A small network was shown many inputs. Here are its activations along a few directions, one row for each input.
In each table, some parts of the input vary, and every possible input appears once, in random order.
A made-up example of a description, with smaller parts first: line(6) and (point or line(9) or (values(3) and ring(8))).
Shared parts are said once, and a part with two or three values counts as separate values.

Other details of the inputs vary at random and push rows far along two fixed directions, the same in every table; ignore that.

A family of inputs:
row 1: 38	-4	18	7	-1	-30	-60	-3	-6	0	-44	-26
row 2: -23	24	-27	-11	9	26	26	28	43	-19	-9	21
row 3: 45	30	-1	4	-45	-4	-32	-40	-25	10	-3	8
row 4: -21	-23	36	39	66	-50	-8	-48	-21	34	67	-29
row 5: 24	12	-12	17	-43	7	-49	-20	-40	16	11	-22
row 6: -15	-3	-26	12	19	4	42	41	15	-12	25	11
row 7: 43	37	-39	-30	-44	38	46	36	24	-29	-32	35
row 8: 25	20	1	-26	-15	33	-65	-45	-23	40	-31	-4
row 9: 10	7	-8	-25	-27	24	70	5	33	-21	-35	43
row 10: -7	-22	-2	-6	4	11	80	16	14	-12	-4	8
row 11: -50	-40	19	35	12	-21	40	-15	-11	1	35	-28
row 12: -24	-51	62	25	41	-44	13	44	9	-24	31	-11
row 13: -37	-23	37	12	58	-24	52	-24	14	9	41	-8
row 14: -39	-39	65	28	50	-74	-21	-5	-54	0	29	-47
row 15: -45	-21	1	47	42	-37	27	8	-6	0	62	-19
row 16: -8	-5	-23	-17	-29	40	58	30	25	-20	-28	20
row 17: 34	45	-38	-30	-23	26	33	26	39	-20	-35	67
row 18: 4	3	-23	0	28	0	60	38	18	-12	18	21
row 19: 1	-21	21	-13	-18	-42	-75	0	-12	11	-12	-27
row 20: 41	-10	4	-28	-30	-1	-95	-19	-31	-17	-34	-3
row 21: 45	38	-24	-27	-20	35	-73	-29	-15	34	-35	9
row 22: -30	19	-15	-26	-3	39	31	18	44	-17	-26	21
row 23: -14	10	-17	15	-18	-1	46	23	16	-30	18	1
row 24: -5	5	4	-7	-8	27	-62	-35	-22	36	-9	-21
row 25: 9	13	-12	5	-5	17	-82	-31	-29	39	1	-19
Each input here is: values(5) or (line(4) and ring(5)).
A walk changes only the line(4) part. It starts at row 4 and steps to row 21. List the rest of the walk in order.
> row 25, row 2
A walk changes only the ring(5) part. It starts at row 15 and steps to row 2. List the rest of the walk in order.
> row 22, row 11, row 23

A family of inputs:
row 26: 11	-1	2	26	-16	-6	-45	-53	-46	38	22	-21
row 27: 28	45	-48	-30	-43	56	39	32	38	-20	-39	49
row 28: -8	-12	12	26	3	-14	5	-39	-33	21	32	-23
row 29: -1	4	3	12	10	-5	-66	-41	-31	36	16	-21
row 30: 11	22	-11	-14	-11	26	-32	-12	3	17	-20	8
row 31: -4	-12	9	-9	0	-13	25	26	26	-31	-9	9
row 32: 8	0	19	5	-6	-23	-45	-3	-19	2	-9	-8
row 33: -55	-47	21	13	56	-32	98	71	39	-50	36	-8
row 34: 19	-7	9	4	-8	-19	-41	-3	-17	4	-14	-20
row 35: -42	-57	39	21	73	-52	85	43	15	-34	55	-17
row 36: 10	15	-18	14	-13	4	-25	-26	-24	20	19	-6
row 37: 23	49	-40	-67	-45	72	36	34	59	-29	-85	64
row 38: 0	1	4	0	1	7	-33	-29	-12	26	-3	-6
What is each input in this table made of?
> values(5) or (values(2) and line(4))
List by row number the other inputs of the same sort as row 30.
> row 26, row 27, row 28, row 29, row 36, row 37, row 38

A family of inputs:
row 39: 19	24	-2	-12	-48	26	-42	-45	-23	23	-26	11
row 40: -17	-32	37	6	20	-37	-2	27	-3	-2	-7	-23
row 41: 6	22	-35	-33	11	48	67	47	46	-20	-16	37
row 42: 14	-10	5	24	9	-31	28	-13	-11	0	26	-5
row 43: 21	-11	13	-33	-34	-1	-86	-5	-6	-2	-45	5
row 44: -42	-5	-3	5	4	12	68	16	26	-19	12	8
row 45: -33	-13	8	36	28	-38	46	17	7	-17	52	-11
row 46: -3	-22	3	30	27	-30	49	27	-11	-15	53	-15
row 47: 36	7	22	-19	-32	2	-77	-7	-3	-4	-48	-9
row 48: -30	-18	-7	22	2	3	17	-5	-10	5	26	-23
row 49: -39	-8	16	29	46	-16	-18	-38	-15	36	48	-29
row 50: -21	2	-17	8	27	12	-5	-6	4	21	22	-13
row 51: 31	27	-33	4	-47	11	-65	-8	-21	10	-14	-2
row 52: -14	-35	27	36	17	-26	18	-52	-37	27	40	-34
row 53: 29	9	11	-16	-14	-1	-90	7	-15	-2	-49	12
row 54: -10	-19	19	27	49	-22	2	-51	-22	41	43	-27
row 55: 3	7	-29	-26	-20	46	85	49	33	-36	-21	33
row 56: 3	32	-15	-24	6	30	13	-6	26	8	-14	32
row 57: 41	35	-9	-4	-44	1	-53	-27	-21	12	-16	17
row 58: 7	9	-10	-59	-6	10	45	72	53	-67	-66	36
What is each input in this table made of?
> values(5) or (values(3) and ring(5))
List by row number the other inputs of the same sort as row 47.
> row 40, row 43, row 53, row 58
Which other rows does row 41 become when the ring(5) part takes its other values? List them by row number.
> row 49, row 50, row 54, row 56

A family of inputs:
row 59: 14	27	-41	-48	-28	50	103	33	54	-49	-30	69
row 60: -21	-33	45	16	44	-37	-54	-76	-48	42	44	-35
row 61: -1	5	-25	5	24	-1	112	43	51	-31	32	36
row 62: 42	5	5	-7	-19	-20	-49	4	-4	-5	-19	10
row 63: 42	24	1	-24	-76	12	-81	-20	-11	5	-83	10
row 64: 16	-37	57	36	28	-58	-57	-32	-67	28	28	-54
row 65: -3	-52	33	40	16	-51	-69	-32	-48	20	37	-74
row 66: -46	-28	23	31	50	-64	82	56	32	-46	42	-20
row 67: -7	-3	-41	-1	1	29	89	35	43	-27	10	5
row 68: 12	13	-38	-42	-14	29	54	98	49	-63	-49	50
row 69: 25	-8	16	-26	-26	-10	-38	-15	-16	-14	-28	10
row 70: -76	-50	46	42	83	-47	81	-2	22	4	56	-34
row 71: -22	10	13	22	26	-28	-43	-31	-12	29	20	-32
row 72: 36	31	-4	-25	-72	22	-103	-4	-19	-9	-51	26
row 73: -22	-25	5	12	37	-5	-17	-18	1	20	24	-42
row 74: -1	-6	-13	33	8	-8	-24	-23	-51	30	45	-24
row 75: 24	20	-5	-13	7	6	-45	-18	9	22	-12	17
row 76: 43	67	-43	-7	-73	29	-64	-35	-16	22	-40	12
row 77: 9	63	-46	-68	-46	83	11	51	70	-39	-75	84
row 78: 33	52	-32	-13	-78	49	-73	-34	-24	15	-26	32
row 79: 15	-5	12	30	18	-10	18	-27	-36	26	34	-20
row 80: -22	-22	9	25	-2	0	14	-27	-34	26	38	-27
row 81: -42	-18	0	28	23	-11	124	18	35	-20	30	4
row 82: 38	14	-2	-38	-74	31	-87	-6	-25	7	-71	8
row 83: -81	-48	24	6	79	-9	124	49	45	-22	48	-8
row 84: 16	30	-17	-46	14	46	63	49	56	-23	-50	46
row 85: -24	-24	18	33	50	-28	-72	-38	-57	50	48	-47
What is each input in this table made of?
> values(3) and ring(9)
Changing only the values(3) part turns row 80 into row 83. The same change can be made to row 78. Which row results?
> row 77
Which other rows does row 84 become when the values(3) part takes its other values? List them by row number.
> row 64, row 79
Which other rows does row 81 become when the values(3) part takes its other values? List them by row number.
> row 63, row 70
